Each row below is a small network's average activation on inputs in which a field has the value named, seen along a few directions.
Values that are neighbours, or in one group, have similar rows; names and order tell nothing.
(in the rows, 500 means zero)
Random noise pushes rows far along 14 fixed directions. That doesn't count. These rows show it; they differ only by the noise:
[456 500 243 562 717 374 398 496 291 286 655 420 433 550 533 643 540 542
 495 389 515 492 648 630]
[205 707 477 547 570 365 612 587 638 531 608 474 448 694 689 459 547 552
 335 505 518 526 634 489]
[425 573 336 492 654 473 396 665 484 433 637 675 545 582 419 595 529 628
 312 867 385 643 393 501]
[520 423 259 631 427 339 599 597 850 437 592 560 535 351 228 374 411 512
 601 315 422 668 455 445]
[522 482 464 656 526 547 525 643 340 475 800 706 367 437 370 594 620 337
 290 554 397 522 332 537]
[417 480 172 555 540 444 317 448 611 394 705 547 712 490 505 648 422 494
 337 700 416 662 332 278]
[667 623 482 349 419 373 576 280 668 504 447 445 585 489 328 345 560 523
 548 503 349 234 597 639]
[498 622 486 424 354 514 509 273 676 601 552 499 609 551 719 537 308 640
 486 362 431 353 473 530]
[660 552 894 383 501 579 524 462 167 593 542 440 465 492 653 526 638 305
 396 553 473 309 481 611]
[440 850 190 527 678 714 789 749 535 644 482 694 440 602 525 480 111 596
 431 413 384 489 506 418]
[497 432 555 516 309 522 520 331 462 326 500 643 544 481 475 384 480 461
 360 557 550 463 161 560]
[497 663 425 503 561 181 457 338 587 502 631 415 781 626 683 524 645 625
 347 554 336 473 708 568]
[464 449 595 425 300 322 489 595 714 600 615 535 581 501 406 439 522 619
 596 543 493 618 444 556]
[420 432 526 405 396 347 388 460 583 517 641 418 470 536 691 585 569 625
 664 319 530 554 590 722]
[552 470 568 575 462 562 705 585 346 507 321 405 579 433 456 336 362 258
 577 361 660 558 386 253]
[298 496 205 455 440 379 372 258 222 256 584 404 541 699 505 560 608 457
 484 568 702 355 451 540]


Vuvif, 12 values:
g3: [556 576 464 383 404 445 484 537 508 675 613 420 727 461 687 523 478 340
 471 422 391 615 613 464]
g6: [507 446 624 524 532 586 485 481 496 458 465 573 361 470 468 526 392 709
 556 394 544 396 591 615]
g9: [238 396 346 352 439 588 412 589 446 438 323 510 503 585 636 418 727 392
 659 611 702 795 438 533]
g2: [651 603 412 674 499 536 584 549 399 676 335 704 696 601 344 528 813 506
 327 839 298 506 520 451]
g1: [506 600 329 488 620 365 390 362 583 354 603 457 696 552 657 559 383 631
 294 494 380 518 569 566]
g7: [617 224 746 512 502 551 311 519 456 370 639 377 412 261 558 689 385 440
 560 377 613 591 443 463]
g10: [355 511 259 635 451 523 581 473 465 523 439 688 361 611 590 449 826 412
 467 389 483 580 511 679]
g5: [384 311 649 621 562 538 263 556 468 571 685 390 181 429 373 747 525 492
 577 516 612 397 600 380]
g8: [608 273 599 467 360 598 548 456 496 518 398 636 405 351 573 387 786 366
 702 350 450 657 385 786]
g12: [571 527 625 555 578 482 554 424 628 446 429 457 341 439 391 473 491 553
 523 417 469 325 732 551]
g4: [523 504 603 497 506 379 562 644 568 548 554 457 629 425 577 411 617 285
 436 546 425 691 461 423]
g11: [595 621 466 620 592 632 529 457 455 605 475 795 644 578 547 487 583 558
 125 791 280 508 388 419]
A value of Vuvif combines one of 6 hidden first parts with one of 2 second parts; all combinations occur once.
- g2 and g1 share the first part; g2 and g3 share the second. Which value has the first part of g3 and the second part of g1? => g10
- g8 and g6 share the first part; g8 and g4 share the second. Which value has the first part of g4 and the second part of g6? => g7

Vel, 12 values:
l3: [714 454 667 315 827 765 456 592 372 554  59 172 494 358 626 493 554 215
 685 599 476 556 578 302]
l8: [518 378 607 454 477 462 306 455 696 488 341 487 616 481 534 594 522 723
 598 732 515 617 432 432]
l5: [417 515 646 516 344 611 653 529 647 360 344 730 400 517 498 247 375 610
 303 525 569 583 197 636]
l6: [650 461 399 737 717 356 558 398 226 236 625 492 473 430 364 508 571 505
 430 316 458 364 630 577]
l10: [631 487 479 363 524 634 450 466 327 474 405 534 605 440 396 479 645 310
 476 797 429 457 464 474]
l7: [361 520 529 316 529 420 404 869 615 637 752 414 311 491 231 602 636 340
 636 794 494 596 598 426]
l9: [552 498 768 486 665 554 436 551 662 647 324 276 402 491 642 631 611 514
 550 545 443 460 697 396]
l1: [443 559 450 398 447 463 499 529 584 664 349 440 905 539 628 385 382 404
 493 709 529 739 469 148]
l12: [471 342 602 682 614 337 349 291 549 399 500 399 630 492 773 580 795 545
 423 462 491 642 659 517]
l4: [352 449 525 407 355 468 512 680 406 572 544 550 314 590 423 488 549 559
 672 446 655 558 547 679]
l2: [548 316 738 359 491 434 380 511 504 290 432 363 394 404 596 411 411 627
 624 277 628 597 482 761]
l11: [510 235 328 616 571 339 450 464 371 271 395 335 487 380 484 424 683 263
 730 304 626 702 488 506]
A value of Vel combines one of 6 hidden first parts with one of 2 second parts; all combinations occur once.
- l1 and l4 share the first part; l1 and l12 share the second. Which value has the first part of l12 and the second part of l4? => l10
- l6 and l8 share the first part; l6 and l2 share the second. Which value has the first part of l2 and the second part of l8? => l5
